These are the activations of a small network on made-up records, seen along a few directions, one row for each record.
Here are examples, each followed by its value of one field, Big.
The largest differences between rows may come from other fields.
(in the rows, 500 means zero)
Random noise pushes rows far along 14 fixed directions. That doesn't count. These rows show it; they differ only by the noise:
378,228,740,626,469,341,213,716,435,578,576,619,576,380,485,426,435,359,591,451,357,452,392,583,232,415,559,529,593,435,716,186
338,361,530,626,404,570,299,450,768,550,531,525,519,282,529,265,172,385,640,274,620,318,785,630,406,475,663,457,495,486,561,833
383,636,103,435,575,401,202,594,326,492,641,217,621,552,576,584,425,493,699,690,563,562,237,693,390,668,281,663,551,509,619,486
460,670,510,563,359,325,466,448,422,704,537,568,633,501,668,695,471,654,558,516,661,569,430,643,634,602,704,536,537,518,428,421
639,459,485,605,578,425,819,478,684,335,634,429,639,451,545,461,580,204,284,510,339,525,477,545,752,533,584,636,542,294,461,688
404,585,536,414,485,567,468,652,309,353,412,512,402,450,424,410,597,509,516,587,483,452,443,387,307,563,636,346,497,553,524,481
376,475,515,465,367,451,682,505,479,507,258,617,475,407,570,546,606,542,495,498,447,223,613,573,468,638,657,362,394,391,597,530
656,467,499,476,667,463,555,699,488,573,278,508,507,524,549,476,698,390,473,632,270,609,342,385,536,480,194,491,417,412,641,346
560,540,468,555,472,494,518,541,334,558,500,476,416,438,535,532,527,479,512,495,638,732,471,379,490,430,607,489,435,543,443,336
669,378,300,468,401,587,514,481,331,725,501,431,549,482,438,746,445,586,706,251,625,658,457,326,401,454,139,549,637,483,338,391
285,274,337,544,429,529,537,425,519,341,579,367,363,344,390,493,399,474,556,357,614,267,659,515,301,498,517,593,468,462,754,561
678,274,469,536,416,517,452,536,526,259,799,479,522,395,543,311,551,231,569,424,320,443,461,652,354,472,425,578,691,395,471,531
625,458,411,470,513,396,583,481,432,543,371,543,335,520,469,587,611,712,490,409,577,668,329,252,608,382,366,571,372,353,657,362
182,581,498,506,587,329,506,638,296,465,397,585,515,424,578,423,541,413,544,598,508,408,439,547,424,652,742,354,503,482,669,450
572,544,558,495,637,474,584,433,730,505,494,628,565,573,611,357,503,442,470,441,425,451,563,553,762,501,390,431,614,435,427,765
421,511,534,441,674,569,577,504,540,364,440,525,358,583,523,354,591,413,417,604,441,381,645,514,536,467,441,357,480,562,525,536

282,347,581,368,531,374,157,553,408,422,610,538,678,701,353,445,431,555,539,525,278,221,299,723,270,453,538,478,616,333,467,497	t14
642,472,363,390,473,572,412,489,494,537,399,511,418,562,576,454,534,543,586,518,455,512,507,538,484,470,273,452,410,464,437,494	t11
426,753,647,426,601,573,558,450,698,556,362,519,573,629,403,542,421,681,338,573,530,454,551,426,723,540,564,424,454,531,366,758	t6
542,488,514,601,644,420,421,478,420,439,670,592,359,475,589,194,614,473,623,489,564,702,418,447,494,370,447,519,571,700,655,461	t2
497,309,346,334,523,510,417,452,309,404,526,564,397,596,474,414,481,462,598,389,442,418,480,537,360,412,355,357,545,341,379,440	t1
287,643,414,479,702,438,633,394,486,487,317,595,283,514,684,309,586,529,522,627,610,437,688,568,630,536,546,325,314,626,654,565	t6
694,713,458,396,378,650,470,501,651,459,390,467,487,467,459,495,570,745,554,535,475,483,396,388,524,638,330,563,481,575,565,778	t12
571,496,406,572,597,596,490,523,644,398,521,339,413,484,446,447,508,490,478,497,591,524,548,400,543,416,470,553,412,465,559,649	t8
467,393,428,535,309,350,302,456,500,432,617,438,494,497,617,502,392,413,398,617,479,445,490,850,484,439,872,593,243,251,461,352	t4
515,588,615,467,604,474,848,451,544,292,582,648,585,539,573,385,722,327,397,559,314,361,536,557,672,660,522,411,751,541,417,679	t3
260,470,543,395,585,593,483,544,452,482,376,440,569,643,288,539,379,458,338,546,427,301,617,507,437,484,661,305,427,397,313,595	t2
370,492,397,463,522,432,230,548,372,465,552,404,438,559,549,491,447,500,533,686,505,486,422,678,362,482,538,537,387,507,603,288	t7
576,485,621,432,459,517,501,512,645,402,485,573,523,512,396,449,553,592,453,477,353,390,406,429,504,516,433,539,559,440,584,619	t13
720,472,651,539,376,475,480,484,571,520,546,479,594,557,423,535,541,521,311,538,393,613,368,509,562,336,726,620,346,362,329,465	t13
417,330,566,501,520,507,449,530,566,611,307,608,415,446,488,462,464,549,579,419,448,377,591,443,403,454,324,449,443,496,720,408	t7
688,382,738,463,388,409,275,543,707,439,609,641,605,569,551,405,564,535,460,575,184,350,331,736,495,467,417,595,571,369,572,447	t1
443,446,421,508,311,448,501,485,329,650,473,521,568,429,669,650,486,429,605,537,504,423,589,737,384,611,575,460,462,505,443,285	t5
451,479,446,574,636,441,325,619,465,452,747,349,640,509,459,519,454,391,591,538,473,584,304,533,400,539,285,674,726,576,637,435	t9
654,413,454,599,459,577,720,588,377,262,591,461,412,225,396,299,588,261,493,363,492,705,425,203,374,484,661,542,527,473,522,598	t11
392,359,568,503,302,397,491,381,599,422,625,624,540,446,602,492,463,487,526,441,402,171,619,827,451,601,613,525,598,427,575,511	t10
386,499,516,500,503,441,168,655,586,489,505,311,615,502,284,581,351,638,455,619,426,469,217,466,354,516,486,737,415,409,784,484	t16
472,396,255,470,385,526,839,260,452,171,776,365,400,506,593,598,652,362,416,563,489,226,705,793,495,623,525,606,547,508,488,499	t12
617,323,337,536,381,526,446,443,471,546,597,368,433,458,626,566,481,349,548,549,474,543,603,724,390,446,361,626,387,518,509,234	t10
462,575,603,635,512,621,698,453,695,422,732,179,661,554,354,816,528,461,267,695,496,362,631,592,541,591,464,780,614,753,524,495	t9
493,452,662,481,419,673,405,588,397,310,595,451,318,443,285,469,568,599,486,541,504,481,480,312,201,436,501,528,564,721,619,319	t4
449,538,454,665,378,450,495,596,299,542,623,466,563,186,514,479,421,371,668,398,660,733,396,382,330,613,715,597,602,634,597,465	t3
475,541,539,479,505,350,436,446,584,507,481,609,472,546,567,483,507,653,484,528,493,483,402,552,632,500,511,561,457,451,660,501	t14
577,367,503,726,460,417,294,560,722,778,474,441,758,259,435,380,246,427,644,256,510,701,358,391,465,414,509,740,433,381,655,755	t15
231,467,247,434,747,531,694,542,386,275,486,392,484,471,534,355,558,178,532,616,390,290,605,584,401,692,356,395,588,527,638,623	t16
395,580,518,479,568,287,716,485,205,478,530,726,517,489,525,515,615,558,550,381,564,610,300,333,584,599,625,414,706,481,515,446	t5
555,501,342,376,606,376,479,441,347,234,685,552,373,615,538,353,643,524,525,521,446,565,271,510,546,476,391,529,605,409,550,471	t15
478,410,668,666,566,543,263,644,528,541,658,560,482,406,530,351,483,454,699,433,561,527,538,462,318,413,388,493,723,713,632,400	t8

Here are new rows. What is Big for each?
667,723,469,516,433,451,537,511,533,514,531,526,589,512,610,575,595,622,534,519,560,627,325,491,701,602,554,529,576,449,412,621	t8
283,666,631,663,608,589,505,577,624,439,626,312,578,481,442,594,545,515,474,697,615,327,621,553,439,639,582,578,628,842,668,572	t8
317,554,526,465,707,433,202,546,508,614,402,649,496,613,681,217,399,435,634,553,527,461,569,683,527,444,532,244,474,519,451,590	t9
808,429,212,446,117,600,601,482,310,454,500,362,509,299,512,617,596,483,624,415,479,576,405,494,298,594,526,598,400,363,347,503	t15
825,500,483,419,340,598,621,627,558,453,373,434,656,478,470,586,655,406,386,600,184,482,370,508,505,600,416,522,425,287,345,563	t2
536,259,813,521,493,551,486,603,437,580,539,752,638,459,385,381,391,244,491,236,339,521,558,394,377,353,607,290,728,391,188,443	t13
562,608,317,541,387,649,461,523,428,431,458,363,304,355,432,487,519,706,632,423,805,606,502,245,392,476,601,509,384,567,549,631	t8
487,285,565,588,503,500,365,501,668,616,497,457,481,490,616,519,455,353,488,619,362,378,685,771,423,421,312,602,379,574,679,249	t14
797,607,678,598,570,498,419,589,479,623,584,634,472,524,567,445,564,545,542,425,595,921,351,257,670,319,465,473,631,565,336,387	t8
465,521,577,489,642,419,620,394,706,643,332,758,557,500,519,370,445,641,587,244,507,456,511,335,739,520,338,425,633,459,593,846	t14
472,400,664,719,451,398,591,494,484,660,648,559,610,373,480,609,406,417,473,357,585,645,532,447,546,465,653,604,622,567,520,350	t2
170,468,439,572,713,542,455,577,408,827,226,521,534,387,445,472,217,404,666,329,699,579,675,280,407,495,439,327,474,610,564,553	t7
583,621,498,521,369,598,358,594,510,566,413,466,536,432,550,476,620,656,682,571,545,437,467,533,351,577,514,463,480,618,524,618	t8
816,712,633,369,363,758,173,853,428,422,425,406,597,460,374,397,617,541,588,687,279,634,212,340,207,581,379,437,571,603,346,555	t9
507,555,187,388,278,449,484,468,183,517,509,491,508,430,542,670,525,724,790,333,679,493,345,466,349,667,442,470,619,431,447,514	t9
392,735,530,571,474,362,369,365,657,683,428,606,462,481,707,447,392,730,567,531,725,537,578,626,705,564,655,515,386,656,649,604	t10
